A small network was shown many inputs. Here are its activations along a few directions, one row for each input.
Each table varies a few parts of the input and shows all the possible inputs, shuffled.
A made-up example of a description, with smaller parts first: values(3) and (point or line(9) or (line(4) and ring(5))).
Shared parts are said once, and a part with two or three values counts as separate values.

Other details of the inputs vary at random and push rows far along two fixed directions, the same in every table; ignore that.

A family of inputs:
R1: [-12  18 -22 -18 -13 -12   3   2 -26 -11   1  15 -11   2]
R2: [  3  -3  14  36  17 -10  17 -24 -20  16   9 -22  -7   3]
R3: [ -8  14 -18  -2 -15  -7  17  -7 -25  -7  15  -7 -10  10]
R4: [ 14 -25  16  -6  -1  -3 -45  18  41  -5 -39   0  13  -3]
R5: [-18 -10  30  26   1  -1  -3 -20 -39   7  11 -29 -23  22]
R6: [  6   6  24   9  -2  18 -16  -2  31   0  -7   7  20   8]
R7: [  5 -11  26 -10  29  18  -6  -7 -12  20  27 -11   4 -15]
R8: [  9  14 -15  -2   2  12  24  -2  14  -2   9  22  14  -5]
R9: [-11  21 -21 -18 -15 -11  -2   3 -19  -9  -3  17  -9   2]
R10: [ -7  15 -17 -20 -24  14   4  16  -5 -13  -3  19  -7   5]
R11: [ -5   3 -34 -10  -2 -11  18  -2 -14  -5  11   2   4   3]
R12: [  0   9 -31 -43   9   1  17  21 -14   1   4   7 -15 -35]
R13: [ 21 -19 -17 -15   5 -14 -27  22  52  -5 -46  12  20 -28]
R14: [  9 -38  14  27  10   6  -6  -1  10  11 -12 -36  -8  14]
R15: [ 22 -21  11  -3  -1   0 -34  15  50  -3 -29 -11  26   4]
R16: [  9  33  -7  -4 -13  16  20  -2  14  -4  13  25  13  -3]
R17: [ 0 14 15  4 -7 23  5 -8  8  0 11 12  9 13]
R18: [ -1 -24  41  17   2  13 -25  -1  15   3 -13 -21   0  18]
R19: [  5  36  -7   3 -13  18  19   3  13  -6  13  21  12  -1]
R20: [ 0 12 -6 -8 -4 17 16 -2 18 -8 13 30 15  4]
R21: [-18  -6  27  26   1  -2 -10 -15 -27   8   5 -26 -17  19]
R22: [ -8  17  -3 -19 -17  21   0   8   8 -11   4  24   9  12]
R23: [ 14  23  -8 -30  15  16  23   1 -14   9  33  18   8 -28]
R24: [  1   8  29  43   4 -10  13 -28 -28  13  16 -29 -14   9]
R25: [ -7 -32  13  21  17 -20 -15  -6 -18   9 -20 -30 -14   5]
R26: [  7 -36  21  32   6   6  -5   1   9   7  -7 -39 -13  17]
R27: [  3 -33  19  32   0  -5  -1   4  -4   9 -18 -35 -29   0]
R28: [ 17  -3 -10 -13 -13  -9 -22  24  37  -8 -33  12  10 -18]
R29: [ -8 -24  29  18   5  16  -2  -6  -4   0   1 -17 -16  19]
R30: [ -9  20 -23  -5 -17  -6   8   1 -12  -9  14   0  -1   6]
R31: [  6 -22  28  31  -4  11 -13   2   7   9 -10 -43 -11  21]
R32: [ -5   7 -34 -12  -5 -23  15   4 -14  -2  -9   7  -3 -15]
R33: [-15   5  -8 -10   0  -7   3  -2 -10  -9  11  17   4   4]
R34: [ 10  19 -13  -2  -4  10  24   1  21  -5  12  27  11  -6]
R35: [  5 -14  -5 -20  17 -18 -39   8  37  -2 -27  20  40  -7]
R36: [  8  -5  11   2  16 -18 -30  -1  39   1  -9  19  36  -7]
R37: [ -7  20 -25  -8 -18 -19  14   3 -23  -6  -3   5 -15  -9]
R38: [ -5  -7  11  28  -5 -22  -5  -5 -21  11 -16 -32 -28   0]
R39: [ -1  15 -19  -3 -24   6  12  15  -4  -5  -7   6 -17  -6]
R40: [-20 -16  27  -6  17  25  18 -11 -61  20  42 -29 -37   5]
R41: [ -1   3 -21 -37   7  16  24   8 -28   7  35  -5 -14 -12]
R42: [ -6   6 -28  -7  -9 -10  21  -1 -16  -9  16   3  -4   6]
R43: [  2  24 -14   5   1 -13  23 -12  -5  -4  21  17   7  -8]
R44: [-1 10 -9 -8  1 21 19 -9 10 -3 14 26 12  5]
R45: [ 12 -21  -5 -18   3  -6 -32  21  48 -13 -36  17  17 -13]
R46: [ 14 -19  17   6  25 -20 -39  -6  45   5 -22   6  40 -10]
R47: [-12  37  -4  -1  -8   3   8 -14 -11  -4  22  20  10   5]
R48: [ -2  40  -8   8  -8  -6  17 -12 -11  -3  20  13   7  -4]
R49: [ -8 -19   9  30   0 -23   9  -5 -30  12  -9 -34 -30   1]
R50: [ -4 -29  13  14   4   9   2  -2 -16   2 -12 -22 -26   9]
R51: [  9 -14  -8 -18  10 -29 -40  18  35  -8 -38  16  24 -14]
R52: [ -6   4 -25 -54  11   8   6  16 -23  -1  13  14 -13 -22]
R53: [  0 -35  26  16  16  12 -16  -6  12   6 -14 -20  -2  13]
R54: [-10  33  -4  -5  -9   0  14 -16 -19  -6  27  20   9   5]
Each input here is: line(6) and (point or (values(2) and line(4))).
Changing only the line(6) part turns R28 into R16. The same change can be made to R39. Which row results?
Answer: R19
A walk changes only the line(4) part. It starts at R2 and steps to R43. List the rest of the walk in order.
Answer: R24, R48
A walk changes only the line(4) part. It starts at R9 and steps to R1. List the rest of the walk in order.
Answer: R51, R25
Change only the values(2) part in R25. List by row number the other rows that result.
Answer: R50

A family of inputs:
R55: [  2 -16  14  14  11   6   7  -4 -12  10   7 -22 -19  -2]
R56: [ -9 -14  15  16  -3   4  -4   1 -18   5  -7 -26 -23  11]
R57: [ 14 -11   9   3   8 -25 -42   4  41   1 -37   0  26  -8]
R58: [  7  27 -18 -11  -7   2   9  -1  19  -8   3  30  24  -3]
R59: [  0  26 -28 -38  -2  -2   7   8   7  -8  10  37  21 -17]
R60: [-12  14 -23  -4 -24  12  33   5 -33  -8  15   0 -27   5]
R61: [  0  15 -40 -43 -11   3   6  19   8 -15  -1  29  12  -9]
R62: [  9 -17  17   2  12 -17 -35   2  22   3 -20  -5  16  -6]
R63: [ 13 -23  19  -9  17   0 -31   8  26   8 -20 -11  12 -10]
R64: [-14  23 -23   4 -21   0  36  -4 -35  -8  19   4 -24   5]
R65: [-11 -13  14  24   0  -4   0  -6 -20   5  -4 -23 -22  11]
R66: [  0  -8  18  22   0  12   8  -7  -1   5   3 -13  -8  12]
R67: [ 21 -16  16   0   7   5 -32  11  54   1 -29   3  30  -3]
R68: [-16  23  -5   2 -13  20  32 -13 -28  -6  33  12 -11  15]
R69: [-10  -9  16  27   0  -8   0  -8 -20   5  -2 -25 -21  11]
R70: [ -2 -12   8  20   6 -13  -2  -9 -14   9   0 -25 -11   6]
R71: [ -6 -18  19  12   5   1  -7  -6 -18   6   0 -20 -17   9]
R72: [ 19 -12  12   4  20 -16 -24   4  32  10 -18  -6  22 -18]
R73: [ -3 -16   9  17   6 -10   0  -5 -14   5   0 -24 -13   5]
R74: [ 18 -18   2   1   3 -18 -34  12  43  -2 -39   2  19 -11]
R75: [ -6 -20  20   9   4   5  -9  -3 -19   6  -1 -26 -17   9]
R76: [ -7 -15  20  12  11   8   6  -8 -25  13  11 -24 -21   5]
R77: [ -1  24 -15 -24 -10  14   5   6  18 -12  11  37  22   1]
R78: [ 16 -20  11   0  20  -9 -22   7  31   7 -18  -5  14 -16]
R79: [  3  28 -34 -19 -15 -13   8   7  12 -14  -6  29  12  -9]
R80: [ 12 -14  26   5   7  10 -29   3  36   3 -13  -4  18   6]
R81: [ -9 -14  14  21  -1   0  -2  -6 -19   4  -6 -22 -24  12]
R82: [  2  35 -17 -20  -9   4   5  -1  17 -11  12  39  29  -1]
R83: [ -1  33 -18 -23 -11   7   7   3  17 -14  15  41  26   0]
R84: [ -6 -15  19  13  11   3   5  -9 -22  13   9 -22 -16   3]
R85: [ -8 -16  17  14   7  -4  -6  -7 -18   6   1 -18 -13   6]
R86: [  4 -18  14  10  11  12   7  -2 -14   9   6 -27 -22  -1]
R87: [-12  19 -12   7 -13  19  39 -12 -26  -6  26   9 -13  10]
R88: [  3  26 -25 -32   0  -6   4   4   8  -4   8  33  24 -18]
R89: [  8  19 -27 -28   1  -3   7   8  14  -6   6  29  17 -20]
R90: [  1  -5  21  32   2   7   8 -13  -6   6   7 -18  -7  12]
R91: [-14  19 -25  -1 -24   8  38   1 -37  -8  17   5 -28   8]
R92: [  1   9 -32 -33  -6  -3   0  14  11 -11  -4  25  12  -9]
R93: [-18  27 -17  -6 -11   1  31 -11 -45  -4  29  10 -14   5]
R94: [ 10 -25   6   0  12 -15 -29   8  26   3 -26  -9  14  -7]
What do these inputs look like to the network?
Answer: line(5) and (values(2) or line(6))
Changing only the line(5) part turns R90 into R58. The same change can be made to R83. Which row results?
Answer: R82
List by row number the other rows that have the line(5) part in common with R75.
Answer: R56, R60, R61, R63, R67, R80, R86
Change only the line(5) part in R60. List by row number the other rows that result.
Answer: R64, R74, R79, R91
Change only the line(5) part in R72. List by row number the other rows that result.
Answer: R55, R78, R86, R89
